Small tables with named rows and columns. After each table, cells are looked up by row and column.

Table lunutu
,paru,zev,paz,gulavi,mak,tebafa,fibago,visile
dapofar,-51.758,-66.329,-23.431,59.194,-22.701,-59.105,-40.102,-10.958
depa,-49.995,-41.096,9.834,13.677,-4.890,-51.287,-57.400,-64.220
lalos,-45.023,-35.476,14.647,6.727,-9.887,-50.966,-47.151,-63.327
foras,-66.221,17.728,-25.439,-6.710,-26.118,-81.619,-86.846,-96.464
mazib,-25.885,-25.038,-19.467,-43.653,-25.780,-33.107,-19.948,-25.150
foz,-74.561,-20.412,-75.388,-60.150,-40.456,-49.349,-20.042,-41.731
belide,-33.353,-34.244,-23.912,-35.727,-32.248,-35.700,-37.340,-22.636
tumav,-47.803,11.786,-43.550,-35.180,-15.617,-74.262,-47.861,-77.530
muge,-31.513,-17.864,-18.135,-9.073,-21.887,-15.095,-21.057,-32.404
ropupal,-23.177,-20.407,-20.973,-30.923,-24.353,-11.990,-44.967,-30.307
lafudob,-2.426,-59.950,-6.918,-33.184,-32.729,-8.016,-11.106,-34.715
dudadim,-31.817,-40.767,-17.962,-43.614,-34.747,-28.788,-33.233,-29.924
bol,-40.283,-16.648,3.918,8.917,-40.469,-86.998,-53.626,-79.067
fudit,2.618,-49.584,9.624,-28.823,-39.350,-15.898,-7.663,-27.541

What is the visile of fudit in lunutu?
-27.541
What is the paz of belide in lunutu?
-23.912
What is the tebafa of foz in lunutu?
-49.349
What is the gulavi of fudit in lunutu?
-28.823
What is the gulavi of depa in lunutu?
13.677
What is the tebafa of tumav in lunutu?
-74.262
What is the tebafa of depa in lunutu?
-51.287
What is the visile of dudadim in lunutu?
-29.924
What is the fibago of mazib in lunutu?
-19.948
What is the zev of lalos in lunutu?
-35.476
What is the paz of dudadim in lunutu?
-17.962
What is the mak of depa in lunutu?
-4.890
What is the gulavi of foz in lunutu?
-60.150
What is the visile of depa in lunutu?
-64.220
What is the zev of foz in lunutu?
-20.412
What is the fibago of dapofar in lunutu?
-40.102
What is the paz of depa in lunutu?
9.834
What is the zev of depa in lunutu?
-41.096
What is the gulavi of dapofar in lunutu?
59.194

sutof =
fields: sebi, godezaf, vesogev, dak, lag, nim, guza, supifo
lem: [0.6, 0.6, 0.5, 0.4, 0.5, 0.5, 0.5, 0.4]
raz: [0.5, 0.4, 0.4, 0.4, 0.5, 0.4, 0.5, 0.4]
vof: [0.7, 0.7, 0.4, 0.5, 0.7, 0.4, 0.1, 0.4]
tep: [0.4, 0.4, 0.4, 0.7, 0.4, 0.6, 0.4, 0.5]
vaz: [0.4, 0.4, 0.4, 0.3, 0.6, 0.4, 0.4, 0.6]
zep: [0.4, 0.4, 0.5, 0.3, 0.5, 0.4, 0.6, 0.5]
duze: [0.5, 0.5, 0.4, 0.5, 0.5, 0.5, 0.6, 0.4]
bekomo: [0.5, 0.5, 0.4, 0.5, 0.6, 0.5, 0.6, 0.4]
sodem: [0.5, 0.6, 0.6, 0.4, 0.1, 0.7, 0.7, 0.5]
rogo: [0.6, 0.6, 0.5, 0.4, 0.6, 0.5, 0.3, 0.4]
vip: [0.5, 0.5, 0.6, 0.4, 0.5, 0.5, 0.5, 0.4]
sovev: [0.7, 0.8, 0.8, 0.4, 0.5, 0.5, 0.4, 0.3]
kor: [0.4, 0.5, 0.4, 0.8, 0.4, 0.7, 0.6, 0.4]
lirof: [0.5, 0.5, 0.3, 0.5, 0.4, 0.6, 0.5, 0.5]

What is the supifo of lem in sutof? 0.4
What is the vesogev of zep in sutof? 0.5
What is the guza of bekomo in sutof? 0.6
What is the dak of vaz in sutof? 0.3
What is the supifo of sovev in sutof? 0.3
What is the guza of duze in sutof? 0.6
What is the supifo of raz in sutof? 0.4
What is the guza of zep in sutof? 0.6
What is the godezaf of lirof in sutof? 0.5
What is the godezaf of sovev in sutof? 0.8
What is the dak of sovev in sutof? 0.4
What is the lag of vip in sutof? 0.5
What is the dak of rogo in sutof? 0.4

Table panoz
fields: vov, sifetem, vop, gudel, pil, kunidi
gugote: [2763, 3505, 4092, 5418, 4295, 4450]
pes: [5264, 3849, 1707, 49, 785, 3310]
saz: [2872, 3240, 6031, 4982, 6911, 3530]
diz: [4843, 4626, 7604, 2785, 7666, 2919]
biramet: [4412, 4094, 3523, 6824, 3639, 2190]

What is the vop of pes in panoz? 1707
What is the pil of diz in panoz? 7666
What is the gudel of diz in panoz? 2785
What is the sifetem of saz in panoz? 3240
What is the gudel of saz in panoz? 4982
What is the vop of gugote in panoz? 4092
What is the vop of saz in panoz? 6031
What is the kunidi of gugote in panoz? 4450
What is the vov of saz in panoz? 2872
What is the kunidi of diz in panoz? 2919
What is the pil of biramet in panoz? 3639
What is the pil of gugote in panoz? 4295
What is the gudel of biramet in panoz? 6824
What is the sifetem of pes in panoz? 3849
What is the vop of biramet in panoz? 3523
What is the gudel of gugote in panoz? 5418
What is the vov of gugote in panoz? 2763
What is the gudel of pes in panoz? 49
What is the sifetem of biramet in panoz? 4094
What is the kunidi of pes in panoz? 3310
Which row has the largest kunidi? gugote

zis
      nagivup   pap   som  gabo  daveso  nese
fiz      6456  5363  3435  7300    5339  2543
dabi     7755  4905  6343  1059    4336  3268
kimo     1583  6843  1160  3132    1854  7449
kup      4583  3763  6296  1222    4660  6391

What is the nagivup of fiz in zis? 6456
What is the daveso of kimo in zis? 1854
What is the pap of fiz in zis? 5363
What is the nese of kup in zis? 6391
What is the daveso of kup in zis? 4660
What is the nese of fiz in zis? 2543
What is the pap of kup in zis? 3763
What is the som of dabi in zis? 6343
What is the nese of kimo in zis? 7449
What is the daveso of fiz in zis? 5339
What is the pap of kimo in zis? 6843
What is the som of kimo in zis? 1160
What is the daveso of dabi in zis? 4336
What is the nagivup of dabi in zis? 7755
What is the nese of dabi in zis? 3268
What is the nagivup of kup in zis? 4583
What is the nagivup of kimo in zis? 1583
What is the som of kup in zis? 6296
What is the gabo of dabi in zis? 1059
Which row has the largest pap? kimo

bidugi
cols = nurib, lesubav
gel: [4.73, 9.51]
fes: [4.31, 4.14]
moteb: [7.80, 3.39]
gimir: [5.11, 2.37]

lesubav of gimir: 2.37
nurib of gimir: 5.11
nurib of gel: 4.73
nurib of fes: 4.31
nurib of moteb: 7.80
lesubav of gel: 9.51
lesubav of fes: 4.14
Which row has the largest lesubav? gel

lem.csv
,kipopud,mudul,doroz
fateg,29,135,148
laf,145,106,164
fuv,50,93,146
genifup,109,152,60
giz,166,101,161
mokiv,47,124,45
kubogu,121,129,34
nunasi,76,129,198
dadi,169,132,252
kip,195,136,107

genifup, kipopud -> 109
fateg, doroz -> 148
dadi, mudul -> 132
fateg, kipopud -> 29
kip, kipopud -> 195
fuv, doroz -> 146
giz, kipopud -> 166
fateg, mudul -> 135
kip, mudul -> 136
laf, mudul -> 106
fuv, kipopud -> 50
giz, doroz -> 161
laf, doroz -> 164
dadi, kipopud -> 169
Which row has the largest doroz? dadi

gaduga
cols = repota, laf, fup, zevemu, vugumud, mol, sas
zinefus: [16, -67, -18, 16, 13, 86, -24]
mipirid: [9, 42, -32, 19, 4, -32, 26]
ganegi: [10, 54, 50, 2, -2, -38, -2]
zesu: [-3, -18, 65, 7, 8, 61, 24]
gudesof: [10, 92, -15, -17, 23, -65, 35]
sedap: [0, -43, 38, 0, 21, 77, 20]
tozal: [18, -65, -25, 19, 10, 80, -24]
zipob: [11, 55, 39, -3, 3, -51, 3]
nep: [0, 17, 77, 13, -7, 9, 8]
teb: [12, 87, 0, -13, 18, -64, 19]
baf: [-3, -32, 55, 4, 13, 79, 25]
ginagid: [7, 73, -34, -2, 20, -60, 43]

repota of mipirid = 9
mol of nep = 9
vugumud of zesu = 8
laf of ginagid = 73
laf of baf = -32
repota of zesu = -3
zevemu of mipirid = 19
zevemu of zinefus = 16
fup of zipob = 39
vugumud of baf = 13
mol of zesu = 61
vugumud of teb = 18
repota of zipob = 11
repota of ganegi = 10
repota of sedap = 0
fup of gudesof = -15
Which row has the largest vugumud? gudesof

